These are the activations of a small neural network, seen along a few directions. Each row is one input.
Each table varies a few parts of the input and shows all the possible inputs, shuffled.
A made-up example of a description, with smaller parts first: one of 5 places around a ring, together with either a single point or one of 11 places along a line or (one of 3 separate values, together with one of 6 places along a line).
Shared parts are said once, and a part with two or three values counts as separate values.

Other details of the inputs vary at random and push rows far along two fixed directions, the same in every table; ignore that.
To show where, the next rows are all for the same input, with only those details redrawn:
87 8 20 -3 60 12 6 64 -46 48 -12 63 0
29 32 13 54 -43 30 1 -37 39 -6 7 -52 -48
51 62 35 48 -53 26 -6 -34 61 -17 30 -92 -61
108 49 47 -3 33 9 -3 55 -6 27 20 -4 -23
34 -4 -3 35 9 26 9 3 -16 26 -21 32 -17
87 13 23 -1 52 12 5 59 -38 43 -8 51 -5

A family of inputs:
row 1: 6 40 4 -1 -7 -10 2 15 17 -7 34 -31 -3
row 2: -15 -21 12 -12 6 -4 -8 17 -13 1 -9 9 10
row 3: 37 21 12 -43 46 -12 3 77 -29 17 3 37 15
row 4: -79 -57 -53 22 -29 25 21 -23 -9 -8 -34 33 5
row 5: 8 44 24 -14 -56 5 -14 -22 51 -47 39 -113 -43
row 6: -16 10 19 -1 -45 -1 -2 -14 42 -19 15 -54 -27
row 7: -10 3 -28 7 11 -7 7 10 10 5 19 -4 12
row 8: -6 9 2 -14 -38 6 -3 -16 20 -28 13 -53 -16
row 9: 6 36 38 -5 -61 -5 -6 -15 69 -44 42 -102 -46
row 10: -53 -28 -31 5 -38 16 4 -37 -3 -9 -23 -6 0
row 11: 40 -4 32 -66 65 -8 -6 59 -41 11 0 36 25
row 12: 43 -1 35 -64 55 -8 -4 53 -33 9 5 30 28
row 13: -14 23 1 3 -3 -7 -12 -43 39 -22 29 -60 -1
row 14: -73 -66 -66 33 2 -7 17 -36 -8 12 -28 55 20
row 15: -15 33 1 6 -43 3 3 -11 39 -24 14 -48 -16
row 16: -74 -49 -43 24 -30 1 16 -38 -2 -4 -44 46 6
row 17: 35 -12 12 17 36 25 -8 -22 -28 22 -31 42 -4
row 18: 33 -20 14 36 19 13 -11 -8 -22 18 -26 34 -9
row 19: -75 -56 -53 29 -5 -6 18 -30 -24 10 -34 68 17
row 20: -11 11 4 -2 -42 10 8 -2 34 -24 20 -46 -13
row 21: -57 -10 -41 32 -31 4 16 -32 8 -5 -2 8 11
row 22: 37 18 23 -49 74 -23 -7 47 -44 20 12 42 35
row 23: -6 -6 -11 -11 33 -12 -3 -14 -2 5 9 9 31
row 24: 8 5 32 -17 -10 -9 -13 16 15 -23 18 -39 -8
row 25: -29 -58 -53 55 -3 38 7 -58 -44 23 -67 66 -9
row 26: -16 21 20 9 -38 -11 -14 -23 36 -32 9 -51 -11
row 27: 35 4 35 -62 60 -6 -9 53 -36 18 0 29 25
row 28: 6 28 23 0 -1 -24 -15 4 13 -14 30 -33 1
row 29: -82 -59 -53 20 -20 25 20 -17 -20 9 -43 50 14
row 30: -75 -72 -40 17 -25 9 19 -27 -14 10 -45 58 14
row 31: -74 -63 -55 5 -10 20 9 -27 -39 8 -51 49 14
row 32: -16 22 11 4 -40 -9 -3 -18 41 -26 9 -45 -29
row 33: -20 31 17 -8 -20 2 -14 -37 31 -32 5 -53 -15
row 34: -17 19 7 2 -48 12 4 -8 38 -16 19 -53 -13
row 35: 61 44 50 -34 36 -39 -16 56 -6 4 44 -12 19
row 36: -12 -18 -25 66 -29 38 12 -46 4 10 -32 15 -27
row 37: -14 39 2 -2 -44 1 -12 -31 34 -36 11 -74 -32
row 38: 14 28 -7 0 -1 -13 4 12 30 -2 40 -35 8
row 39: -12 3 1 -13 23 -10 -2 -13 -16 2 2 19 27
row 40: -31 -66 -36 66 -10 27 17 -51 -22 25 -63 75 -15
row 41: 41 -13 34 -47 44 -20 -6 70 -33 10 6 34 27
row 42: -19 22 18 9 -33 -9 -17 -21 34 -33 8 -54 -18
row 43: -15 41 -4 9 -40 -6 -9 -38 31 -30 30 -73 -22
row 44: 44 -2 12 -32 74 -36 -12 64 -30 24 20 35 37
row 45: -70 -75 -41 15 -25 8 22 -25 -12 -1 -40 54 11
row 46: -11 -15 11 -31 18 5 -2 2 -17 6 -13 19 23
row 47: 46 18 -4 -40 56 -25 -8 49 -24 18 25 6 20
row 48: 47 18 5 -47 54 -26 -2 58 -49 24 14 40 31
row 49: 40 17 30 -58 60 -16 -8 48 -34 12 -4 38 30
row 50: 59 26 61 -49 26 -22 -17 66 -4 5 29 -18 13
row 51: -10 13 2 20 -20 -21 -13 -29 44 -21 34 -57 3
row 52: 45 19 11 -56 45 -17 -5 60 -41 15 -3 32 19
row 53: -68 -64 -63 33 -4 -9 18 -38 -4 12 -25 54 25
row 54: -6 -3 -3 -2 3 -23 8 7 -4 8 8 24 13
row 55: -68 -49 -74 28 -9 2 10 -52 -13 3 -24 28 23
The inputs of row 21 and row 39 match in every part but one. If row 36 is changed in the same way as row 21 into row 39, which row does it become?
> row 17
The inputs of row 55 and row 38 match in every part but one. If row 47 is changed in the same way as row 55 into row 38, which row does it become?
> row 7
What is each input in this table made of?
> one of 5 places around a ring, together with either a single point or (one of 2 separate values, together with one of 5 places along a line)
Which other rows does row 44 become when the choice among 2 separate values takes its other values? List them by row number.
> row 51
Start at row 51 and move only the place on the line of 5, one step at a time. The first step leads to row 35. Which rows follow, in order?
> row 26, row 50, row 41
Which other rows does row 46 become when the place on the line of 5 takes its other values? List them by row number.
> row 12, row 23, row 39, row 49
List by row number the other rows that have the place on the ring of 5 in common with row 6.
> row 9, row 14, row 16, row 19, row 30, row 32, row 40, row 45, row 53, row 54
